A small network was shown many inputs. Here are its activations along a few directions, one row for each input.
Each table varies a few parts of the input and shows all the possible inputs, shuffled.
A made-up example of a description, with smaller parts first: line(4) and (point or ring(9) or (values(2) and ring(5))).
Shared parts are said once, and a part with two or three values counts as separate values.
In the rows, zero is written as 128.

Other details of the inputs vary at random and push rows far along two fixed directions, the same in every table; ignore that.
These rows show it; all are for the same input, with only those details redrawn:
[134 135 110 109 118  92 192  79 162 100 139 116]
[178 123 107 191  69 159 116  69  29 112 116 106]
[114 130 150  86 158  98 123 146 191 130 127 148]
[131 123 157 122 143 132  72 155 133 142 112 150]

Rows:
R1: [109 133 122 142 125 146 116 149 113 138 131 121]
R2: [123 111 154 129 154 132  73 154 129 143 124 150]
R3: [122 135 125 142 122 148 121 145 112 150 125 124]
R4: [156 135 100 178  89 172 130 112  48 125 123 115]
R5: [107 112 149 122 145 157  92 172 129 163 112 127]
R6: [ 90 123 140  88 167 109 140 151 167 147 136 131]
R7: [134 126 160 126 147 138  76 157 135 149 119 143]
R8: [105 134 127 123 132 136 130 151 139 146 132 126]
R9: [145 124  97 179  87 169 117 125  42 118 125 104]
R10: [104 132 121 127 137 134 127 158 134 128 132 123]
R11: [127 125 114 146 117 148 119 154  90 122 128 128]
R12: [133 134 115 114 128  99 193  85 163 108 150 112]
R13: [128 116 157 130 154 135  74 154 132 147 127 146]
R14: [115 128 142 123 149 148  88 192 122 143 121 153]
R15: [119 137 143 129 145 151  91 177 130 160 117 144]
R16: [106 120 147  90 167  96 123 147 189 129 132 153]
R17: [137 139 114 110 119  96 191  83 162 105 140 112]
R18: [130 129 110 110 121  91 188  81 158  99 140 121]
R19: [134 135 110 109 118  92 192  79 162 100 139 116]
Q: What is each input in this table made of?
A: values(2) or ring(8) or ring(9)
Q: Which of the alternatives is R19?
A: ring(8)

Rows:
R20: [128 110 156 119 145 132  84 124 128 149 117 135]
R21: [143 135 147 124 142 130  94 156 131 131 121 151]
R22: [131 120 156 125 144 133  82 128 138 154 112 130]
R23: [146 123 133 148 124 138  93 138 105 114 121 147]
R24: [104 147 129 115 130 135 143 151 152 143 125 122]
R25: [113 127 132 112 138 128 140 137 156 142 124 117]
R26: [120 119 109 118 115 123 183  96 127 120 137 106]
R27: [125 116 111 122 120  99 175  86 133 107 138 112]
R28: [124 140  89 128 112 119 180 119 130  90 138 122]
R29: [136 133  98 130 114 113 177 109 135  89 139 124]
R30: [156 133 120 181  81 174 113 108  52 139 115 104]
R31: [145 129 156 140 123 141  90 118 116 150 113 131]
R32: [100 124 142 156 177 154 103 168 125 171 166 132]
R33: [128 115 144 125 140 123  87 150 128 124 128 142]
R34: [158 143  97 178  86 169 117 124  41 119 120 115]
R35: [127 121 142 112 140 101 113 118 150 112 138 139]
R36: [140 123 151 128 144 122  81 139 136 118 121 160]
R37: [141 130 147 142 120 147  98 132 113 151 114 126]
R38: [124 150  97 129 106 129 176 119 133 122 136 117]
R39: [100 134 124 112 137 133 144 147 152 142 125 116]
R40: [137 143 105 129 106 123 174 109 137 120 137 120]
R41: [144 133 154 129 138 130  84 136 138 149 116 154]
R42: [144 140 143 111 144 106 126 122 157 117 129 148]
R43: [145 140 114 128 110 115 170  96 142 120 134 124]
R44: [107 113 129 111 142 112 137 143 144 126 130 130]
R45: [135 138 138 123 140 135 100 168 128 132 123 147]
R46: [128 125 100 124 112 108 178 105 131  93 146 113]
R47: [118 115 138 105 142 120 133 122 149 138 127 126]
R48: [102 118 135 122 138 151 105 161 113 150 117 128]
R49: [108 115 148  96 159  91 118 124 175 128 130 140]
R50: [ 95 129 124  96 151 109 136 170 165 117 139 137]
R51: [134 128 116 124 118 117 173  88 142 125 131 101]
R52: [136 115 100 184  87 166 113 114  23 124 117 106]
Q: What is each input in this table made of?
A: point or (line(4) and ring(8))
Q: Change only the line(4) part in R25. List by row number the other rows that result.
A: R22, R39, R51
Q: Start at R49 and move only the ring(8) part, one step at a time. The first step leads to R35. Which rows follow, in order?
A: R36, R42, R41, R31, R22, R20
Q: Change only the line(4) part in R49. List by row number the other rows that result.
A: R27, R44, R52
